Each row has a name. After each piece below comes the name of the row it's from, unless a question asks for something else. Each question is about the rows just above it.

E: [ 47 -13  19  34  22  26 -32]
M: [88 12  0  3 -1 35 -7]
B: [-32 -15  15  -6  -6  22   6]
Q: [-53 -11   1  -5   2  -2  -6]
N: [  4  26 -38 -37 -12 -55   8]
P: [-24  -8  27  13  -8  14 -10]
C: [ 31  17 -26 -14 -11  -9  14]
X: [ 14  15 -50  -9  46 -10 -70]
J: [-15  15 -32   6  -6  -7  22]
T: [-55  26 -38   4   7 -37 -12]
Put [ 22  -7  -6   6 -32  15 -15] back in order: which row is it? => J
Which row holds these entries in another order? [-32 -15  -6  -6   6  15  22] => B
How many entries does [-55  26 -38   4   7 -37] have? => 6
Number of entries in [-32 -15  15]: => 3
Put [-12 -37   7   4 -38  26 -55] back in order: which row is it? => T

U: [ -3  26  54 -47  20 -43   1]
Z: [ 19   7 -80 -24  -8  17 -21]
L: [ 36  33 -55  30 -40   8  14]
H: [ 43 -29  37 -49  15 -29  26]
Y: [ 33 -55  14 -40  30   7  36]
K: [ 13 -43   5  27 -53  15  48]
F: [ 28   5  48 -53  13 -43  15]
W: [  5   5 -74 -40   7  29   9]
[-80 -24 -21  -8   7  17  19] is which row reordered? => Z
Put [ 28  48 -53   5  13 -43  15] back in order: which row is it? => F
[ 29   9   5   5 -74 -40   7] is which row reordered? => W
Count the entries of [ 33 -55]: => 2
[ 30  33 -40  14  36 -55   7] is which row reordered? => Y
[-47 -43  -3   1  20  26  54] is which row reordered? => U
[-21  19   7 -80 -24  -8  17] is which row reordered? => Z

sek: [-33  16 -26  -2   0  -1 -67 -66 -50  23]
Fup: [ 19 -54 -50 -17  28   6 -65 -36  18  -1]
gakem: [-11 -39 -11  76  27 -53 -12  41 -50 -33]
Sorak: [-50 -36 -65  -1   7 -54  28  19  18 -17]
Zapa: [-38   5 -31  37  26 -20 -83 -37 -50  -7]
Fodin: [ 26 -83 -31   5 -21 -50  37 -38 -37  -7]
sudip: [-28 -11 -20  37   6 -56 -68  -8 -50   5]
How many entries does [-11 -39 -11  76  27 -53 -12  41 -50 -33] have? => 10
How many entries does [-50 -36 -65  -1   7 -54  28  19  18 -17] have? => 10
Put [ -7  26 -83 -31   5 -21 -50  37 -38 -37] back in order: which row is it? => Fodin
[-17  18  19  28 -54   7  -1 -65 -36 -50] is which row reordered? => Sorak
[-83 -50 -38 -37 -31 -20  -7   5  26  37] is which row reordered? => Zapa
Count the entries of [-38   5 -31  37  26 -20]: => 6

D: [  5   5 -18  -9 -10  10  -2 -13  -5  -5  -8   1   8   5 -12   3 -11   3]
G: [ 34  58 -37   0 -33  31 -22   7   2   5 -37  53  55  15 -31  26 -69  20]
V: [-31  55 -37   7  53   0 -37  58 -69 -33   2  33  20  25 -22  15  31   5]
R: [  0 -37 -22  15  33  53  31   2 -31  58   5   7  26 -33  55 -37 -69  20]
S: [ 26  55  53 -30 -37   5   7 -22   7  58  31  15  12 -37   2 -33   0  34]
Count the entries of [0]: => 1
[ 15   5 -31   2  55 -37   7 -33  53 -69  31 -37  33  26  58 -22  20   0] is which row reordered? => R
Put [-69 -37 -37 -33 -31 -22   0   2   5   7  15  20  26  31  34  53  55  58] back in order: which row is it? => G
How many entries does [-31  55 -37   7  53   0 -37  58 -69 -33   2  33  20  25 -22  15  31   5] have? => 18
[-69 -37 -37 -33 -31 -22   0   2   5   7  15  20  26  31  33  53  55  58] is which row reordered? => R
How many entries does [ 34  58 -37   0 -33] have? => 5

Gadek: [-11  -1  -5   2]
nofod: [51 -6 11 -7]
rimid: [-6 -5 13 -6]
dod: [-11  -1  -4   5]
Fuv: [50 -7 11 -6]
Which row holds these entries in another order? [-6 11 -7 50] => Fuv
[-6 -7 50 11] is which row reordered? => Fuv
Number of entries in [51 -6 11]: => 3
Count the entries of [50 -7 11 -6]: => 4

Fabi: [ 80 -76 -43 -38]
suk: [ 29  31 -65 -52]
poveg: [-76 -43 -37  80]
dolad: [-66 -66 -19  71]
kod: [ 14 -30  85  25]
Soge: [ 61 -68  40 -66]
Nifut: [-19  16  17 -64]
tal: [-32  -2  70  44]
Nov: [ 52 -17 -81  30]
Put [-76 -43 -38  80] back in order: which row is it? => Fabi
How many entries does [-32  -2  70] have? => 3
Count the entries of [-76]: => 1
Count the entries of [ 61 -68  40]: => 3
Number of entries in [-66 -66 -19]: => 3
Which row holds these entries in another order? [-66  40 -68  61] => Soge

dur: [-10  27  47 -24   8  51]
dunab: [ 47  51  27 -10 -24   7]
Natik: [ 27   7  -9 -24  47  51]
Which row holds these entries in another order? [  7 -24 -10  27  51  47] => dunab
Count the entries of [-10  27  47 -24   8  51]: => 6
[  7  47  51  27 -10 -24] is which row reordered? => dunab
Which row holds these entries in another order? [ 27   8 -10 -24  47  51] => dur

Kopep: [ 30  21  -1   6 -58 -11  33  46 -15   2  11 -65  16  -1   3  55 -12  33
   1 -20   7 -29 -12 -20   5  -1 -13  51  20   7  25  14  -6 -19 -14  19
  21  13  -7  18 -32 -38  19  48  12   2   8 -34 -82  -5  -1  -6  34  52
  -1  42  37  11  -7  22 -43 -22  21  20]
kuda: [  4  14  12 -14 -22   6   0   1   6  22  -8 -47   3  -2   5  18 -15   7
 -29 -10  10 -13 -15   2   8  14   8  38  -5  22  12  15 -16  15  28  -8
  11   8   4  12   6   4  10 -10   1 -22  17 -10 -17   9  14 -14   6   4
  24  21 -22  15   6  -6 -11  14   9  25]
Zaset: [ 28  24  -2 -11 -62  -8  24  37  -5  15  -6 -65  16  -6  19  50   0  23
 -28 -22  12 -18 -20 -11  -3   0 -24  61  -1   5  34  12  -8   3   8  11
  29  23  23  20  44 -23  29  33   2  -2  15   2 -45  10   0 -18  39  28
  23  32  21  24   0  19 -35  -8  21  40]
bisa: [ -8  -8 -69 -25  -9  11 -10 -17  13  -6  42   7  30  -1  -4  33  37 -34
   9 -19   6  16  18  55   1 -35  45 -11  -5  23  39  21 -66  13   1  29
  21 -14  16   5   9   9   2  20  29  30 -13  26 -32   1 -60 -10   1  16
 -40  55  -1  16 -18  22 -18  45 -10   9]
kipuv: [ -8  12  24  19 -11  40 -35  21  29  -5   8   5 -62  20 -45  39  23 -24
 -65 -18  -6 -28  -3  19  23  24   0   2   2  28  11  33   0 -23  28   0
  -8 -20  -1  29  -8  12  -2  34  10 -18  37  23  32  21  16 -22  -2  -6
 -11  61  15  24  15  23   0  44  50   2]
kop: [ 30  22   1  -1 -60 -11  30  42 -13   5   9 -66  16  -4   9  55  -8  29
  -8 -19   9 -25 -14 -18   2   1 -18  55  13   6  29  13  -6 -10  -9  16
  22  16 -10  18 -35 -34  23  45   9   1  11 -32 -69   1  -1 -10  37  45
   7  39  33  16  -5  21 -40 -17  20  26]
Which row holds these entries in another order? [ 26  20 -17 -40  21  -5  16  33  39   7  45  37 -10  -1   1 -69 -32  11
   1   9  45  23 -34 -35  18 -10  16  22  16  -9 -10  -6  13  29   6  13
  55 -18   1   2 -18 -14 -25   9 -19  -8  29  -8  55   9  -4  16 -66   9
   5 -13  42  30 -11 -60  -1   1  22  30] => kop
[ -5  23  39  21 -66  13   1  29  21 -14  16   5   9   9   2  20  29  30
 -13  26 -32   1 -60 -10   1  16 -40  55  -1  16 -18  22 -18  45 -10   9
  -8  -8 -69 -25  -9  11 -10 -17  13  -6  42   7  30  -1  -4  33  37 -34
   9 -19   6  16  18  55   1 -35  45 -11] is which row reordered? => bisa
Number of entries in [  4  14  12 -14 -22   6   0   1   6  22  -8 -47   3  -2   5  18 -15   7
 -29 -10  10 -13 -15   2   8  14   8  38  -5  22  12  15 -16  15  28  -8
  11   8   4  12   6   4  10 -10   1]: => 45
Put [ 20  21 -22 -43  22  -7  11  37  42  -1  52  34  -6  -1  -5 -82 -34   8
   2  12  48  19 -38 -32  18  -7  13  21  19 -14 -19  -6  14  25   7  20
  51 -13  -1   5 -20 -12 -29   7 -20   1  33 -12  55   3  -1  16 -65  11
   2 -15  46  33 -11 -58   6  -1  21  30] back in order: which row is it? => Kopep
Put [ 40  28  24  -2 -11 -62  -8  24  37  -5  15  -6 -65  16  -6  19  50   0
  23 -28 -22  12 -18 -20 -11  -3   0 -24  61  -1   5  34  12  -8   3   8
  11  29  23  23  20  44 -23  29  33   2  -2  15   2 -45  10   0 -18  39
  28  23  32  21  24   0  19 -35  -8  21] back in order: which row is it? => Zaset

golas: [ 0 -1  1  2  0  7 -7]
Savim: [ 2 -1  1  1 14  5  0]
mari: [  5  -1  -9 -29   1  -5   1]
Pafe: [  0  35  38 -16   0   1 -26]
tigu: [-20  17  65   2   0   1   1]
tife: [14 -1  1  2  5  1  1]
Kal: [ 0 35 38  2  0  1  1]
pevet: [ 0 -1  1  2  0  7  1]
taz: [  0 -12 -18   2   9   1   1]
moras: [  0  35  38   2   0 -12  23]
How many entries does [  0  35  38 -16] have? => 4
Which row holds these entries in another order? [  1   5  -1  -9 -29   1  -5] => mari
Number of entries in [ 0 35 38]: => 3
Which row holds these entries in another order? [-1  1  1  1  2  5 14] => tife
Number of entries in [14 -1  1  2  5  1  1]: => 7

Vul: [-50  -1  26 -53  76]
nebav: [-19 -57 -74  -1   5]
busim: [-32  12 -24  13 -68]
Kovit: [ 70  14  58 -39 -72]
vires: [ 66  30 -38 -74 -26]
zavu: [-74  66 -37 -26  30]
pavu: [-41 -16  17 -75 -32]
Count the entries of [ 70  14  58 -39]: => 4
How many entries does [-19 -57 -74] have? => 3
Put [ 30 -26 -37  66 -74] back in order: which row is it? => zavu
Count the entries of [ 66  30 -38 -74]: => 4
Count the entries of [-19]: => 1

vuku: [ 20 -13  23 -72]
padu: [-9 18 64  9]
Bur: [64  9 18 -8]
Which row holds these entries in another order? [-8  9 18 64] => Bur
Number of entries in [-9 18 64]: => 3
Which row holds these entries in another order? [ 9 64 18 -9] => padu
Which row holds these entries in another order? [64 18  9 -8] => Bur
Put [18 64 -8  9] back in order: which row is it? => Bur

lufi: [ 17 -76 -23   8  12   9]
puvi: [-19 -34   7  23  17  19]
Nomu: [-19 -34   7  23  27  19]
lidi: [-41 -57  33  19   1 -14]
Gorub: [ -6  32 -25 -13   6 -16]
lemi: [-41  -6  33  29  -8   2]
modo: [-23 -43  41   5   7  -4]
som: [-41  -6  33  19   1 -14]
Number of entries in [-41  -6  33  29  -8]: => 5
[-76 -23   8   9  12  17] is which row reordered? => lufi
Number of entries in [-23 -43  41   5   7]: => 5
Number of entries in [-41 -57  33  19   1 -14]: => 6
How many entries does [-41  -6] have? => 2

Sagud: [ 49 -82 -79  64  -1]
Tovi: [ 23  26 -38 -71 -31]
suti: [ 44  -2 -51 -43 -86]
nofu: [ 58  17  76 -76 -76]
vuzaf: [ -2 -84 -35   4  33]
lesi: [ 64 -79  49 -83  -1]
Deri: [-51  44 -86 -44  -2]
Number of entries in [ -2 -84 -35   4]: => 4
Count the entries of [ 64 -79  49 -83]: => 4
Count the entries of [-51  44 -86 -44]: => 4
[ 64 -79  -1  49 -83] is which row reordered? => lesi
Put [-31 -71 -38  26  23] back in order: which row is it? => Tovi
[-86  44 -44  -2 -51] is which row reordered? => Deri

gil: [ 51  22  59  16  48   7  41  20  10 -15  14  -4 -34 -10   2  13  63  -9
  11]
dofaf: [  2 -16   8 -27  12   7   5 -18  -8 -29 -29 -12 -48  -2 -25 -10  12 -52
 -40]
peko: [ 45  38  23  12  38   3  31  21 -11  30  25  20   9 -56   9 -13  23  16
  22]
tufe: [-12   4 -16  41 -25 -39 -27  27  30 -13  28 -27  40  54  35  53 -10  33
  35]
Daluk: [ 45  38  23  12  38   7  31  21 -11  30  25  20   9 -56   9 -13  23  16
  28]
vokot: [ 45  38  23  12  38   7  31  21 -11  30  25  20   9 -56   9 -13  23  16
  22]
minan: [  2  19 -23  -6  -4  11 -12 -21 -39  44   5  24   9 -56 -24 -41 -16 -10
  16]
rur: [-23 -16 -11   1 -25  -8 -24  -9   2 -38  -9 -26  -3  52  -5  19   7 -13
   0]
rifoz: [ -3 -28  16 -36  13  36  13 -26  14  29 -33  35  -6 -20 -23 -46 -10  -1
 -34]
tovan: [-68 -33 -45 -29 -47   7 -38 -30  20  20 -30  28  -5   5 -19 -32 -70   7
 -37]
depe: [ 52  40  37   6  43  11  26   0 -38  -6  18  -9 -19 -59  -8 -10  44 -23
  28]
dano: [  1 -14  16 -35   7  13   6 -31   8 -29 -31   2 -75   7 -38 -17  12 -75
 -33]
How many entries does [ 51  22  59  16  48   7  41  20  10 -15  14  -4 -34 -10   2  13  63  -9
  11] have? => 19
Number of entries in [-68 -33 -45 -29 -47   7 -38 -30  20  20 -30  28  -5   5 -19 -32 -70   7
 -37]: => 19
How many entries does [45 38 23 12 38  7 31] have? => 7
Number of entries in [-12   4 -16  41]: => 4

ludok: [ 12  13 -19  32  11  12  -3 -26 -39  18 -19  12  15   5 -25 -18 -48 -11
 -19   3   8  -7   5  19  28  38 -35 -42  13]
neteb: [-14 -18  31 -46 -19 -16   7  45  -1 -19  35 -16 -22 -12  42  25  84  18
  25  -8 -14  13  -6 -27 -38 -49  56  74 -19]
tova: [ 11  10 -16  38  18  13  -2 -30  12  22 -20  12  19   6 -27 -14 -48  -8
 -21   6  13  -7   3  19  29  42 -34 -44   8]
Tiv: [-14 -18  31 -46 -19 -16   7  45  -1 -21  35 -16 -22 -12  42  25  84  18
  35  -8 -14  13  -6 -27 -38 -49  56  74 -19]
How many entries does [ 12  13 -19  32  11  12  -3 -26 -39  18 -19  12  15   5 -25 -18 -48 -11
 -19   3   8  -7] have? => 22
Which row holds these entries in another order? [-11 -19   3   8  -7   5  19  28  38 -35 -42  13  12  13 -19  32  11  12
  -3 -26 -39  18 -19  12  15   5 -25 -18 -48] => ludok
Count the entries of [ 11  10 -16  38  18  13  -2 -30  12  22]: => 10
Count the entries of [ 11  10 -16  38  18  13  -2 -30  12  22 -20  12  19   6 -27 -14 -48  -8
 -21   6  13  -7   3  19  29  42 -34 -44   8]: => 29

Mes: [ -1 -13 -10 -11   1  -3]
ved: [-16  23  48   6  61   1]
tupat: [-28  -3  26 -33 -18 -64]
lomam: [ -1 -43 -29 -11  23 -37]
gasa: [ 11 -27  -3  -3   4 -45]
riki: [-12 -16 -13 -36   8 -27]
lub: [-16  23  48 -26 -33 -65]
bak: [ -1 -43 -29 -11  23 -21]
vir: [-29 -42  23 -11 -21  -1]
Put [ -1 -21 -11  23 -42 -29] back in order: which row is it? => vir
Number of entries in [-16]: => 1
Which row holds these entries in another order? [-18 -64 -28  -3  26 -33] => tupat
Count the entries of [ -1 -43 -29 -11  23]: => 5
Number of entries in [ -1 -13 -10 -11]: => 4
Which row holds these entries in another order? [-21  23 -11 -29 -43  -1] => bak
Number of entries in [ -1 -13 -10 -11   1  -3]: => 6

